[[113 143 137 145 128 113]
 [148 146 151 126 150 103]
 [127 128 128 128 128 129]]: 151, 150

[113 132 129 157 144]: 157, 144

[[100 123 144 154 145]
 [137 127 158 140 156]
 [100 129 131 140 145]]: 158, 156

[151 108 153 125 122]: 153, 151

[128 127 123 100 126]: 128, 127

[104 121 116 130 135 115 138]: 138, 135

[113  99 120 127 134]: 134, 127

[106 105 118 112]: 118, 112
---
[129, 157, 117, 111, 123] | 123
[145, 146, 135, 141, 105, 123] | 141
[123, 120, 103, 126, 117, 139] | 123
[[105, 130, 147, 123], [137, 107, 122, 114]] | 130
[[155, 139, 123, 138, 137, 148, 144], [149, 132, 134, 125, 134, 131, 120]] | 148
[[117, 155, 113, 104], [156, 124, 104, 109], [114, 143, 99, 153]] | 153
---
array([119, 156, 121,  99]) ==> 119

array([[117, 134, 103, 123, 127, 148, 127],
       [122, 135, 118, 132, 127, 127, 143]]) ==> 135

array([[129, 127, 135, 108, 121, 131],
       [130, 122, 147, 106, 121, 134]]) ==> 134

array([124, 118, 111, 105, 127, 120]) ==> 120

array([[136, 132, 117, 135],
       [112, 125, 152, 122]]) ==> 135

array([145, 131, 156, 135,  99, 147]) ==> 145

array([130, 134, 114, 102, 123]) ==> 123

array([152, 101, 106, 100, 143]) ==> 106
---
[[123 125 123 106 157 100 127]
 [130 129 130 140 111 144 127]]	130

[[149 146 133 126 113 127 152]
 [106 130 127 145 115 115 141]]	106

[[136 103 138 118 123 140]
 [131 130 132 131 130 133]]	131

[[126 138 140 142]
 [122 108 103 118]]	122

[[106 134 123 133]
 [155 123 137 109]]	155

[[138 143 143 112 102]
 [112 114  99 135 136]]	112

[[150 133 129 120 146 121]
 [148 138 135 126 144 129]]	148
---
[126 131 108 102] value 126, 102

[[125 123 118 131 122]
 [151 128 125 127 125]
 [133 137 132 135 153]] value 125, 153

[[127 130 131 120 138]
 [114 106 128 138 132]] value 127, 132

[139 135 105 119] value 139, 119

[[122 154  99 126 133]
 [143 125 144 127 109]
 [107 130 129 140 124]] value 122, 124

[[148 136 124 120 144 152 116]
 [140 132 140 143 153 122 129]] value 148, 129
---
[123 135 102  99 115] ==> 123
[129 140 109 151] ==> 129
[127 133 133 149 141 126 128] ==> 127
[133 101 106 113] ==> 133
[134 102 155 157] ==> 134
[107 141 145 101 152 149 143] ==> 107
[119 125 156 130 134 110] ==> 119
[ 98 128 108 115] ==> 98
[ 99 119 156 112 125] ==> 99
---
[[117 128 129 123 125 125]
 [130 124 125 128 129 133]
 [106 128 124 136 120 120]] -> 124

[[147 137  99 140]
 [149 113 146 148]
 [134 145 105 133]] -> 105

[[128 146 132 139 136 143 144]
 [133 101 128 115 115 113 115]
 [123 149 121 130 143 126 138]] -> 121

[[116 139 126 153 109]
 [115 146 132 116 149]
 [123 105 104 129 100]] -> 104

[[126 135 141 122 129 128 126]
 [151 131 130 148 129 124 142]
 [130 133 136 124 128 125 131]] -> 136

[[129 109 151 132 113 136]
 [123 104 155 116 129 123]
 [123 104 155 116 129 123]] -> 155

[[102 146 108  98 107]
 [111 149 118 115 148]
 [131 141 112 141 144]] -> 112

[[139 100 128 129 124 131 136]
 [146 122 143 131 129 132 145]
 [145 148 152 126 136 126 148]] -> 152
---
[[133 126 157 129]
 [131 134 137 121]
 [122 132 138 130]] ⇒ 133

[[126 120 121 120 154]
 [127 134 126 131 134]] ⇒ 126

[[130 135 134 138 147 134 130]
 [126 139 136 136 151 132 129]] ⇒ 130

[141 140  98 144 113] ⇒ 141

[126 157 154 133 104 125] ⇒ 126

[[106 125 130 152 131]
 [140 133 107 115 126]] ⇒ 106

[133 148 115 134 149] ⇒ 133

[154 141 137 133  99] ⇒ 154

[136 141 156 149] ⇒ 136

[131 107 122 133 119 107 100] ⇒ 131
---
[127 100 134 154] Out: 154, 100

[138 151 142 138 114 109 126] Out: 151, 109

[[134 109 104 128 116 141]
 [107 140 124 111 124 137]] Out: 141, 104

[138 143 146 141 150 143 124] Out: 150, 124

[150 129 131 125 123 126] Out: 150, 123

[[157 110 119 145]
 [141 134 136 112]
 [105 114 113 149]] Out: 157, 105

[[147 104 149 150 108 145 145]
 [152 115 150 116 106 123 129]
 [103 144 116 115 111 119 139]] Out: 152, 103

[[127 115 153 137]
 [150 147 145 136]
 [127 138 145 148]] Out: 153, 115

[138 138 125 146 107 105 149] Out: 149, 105
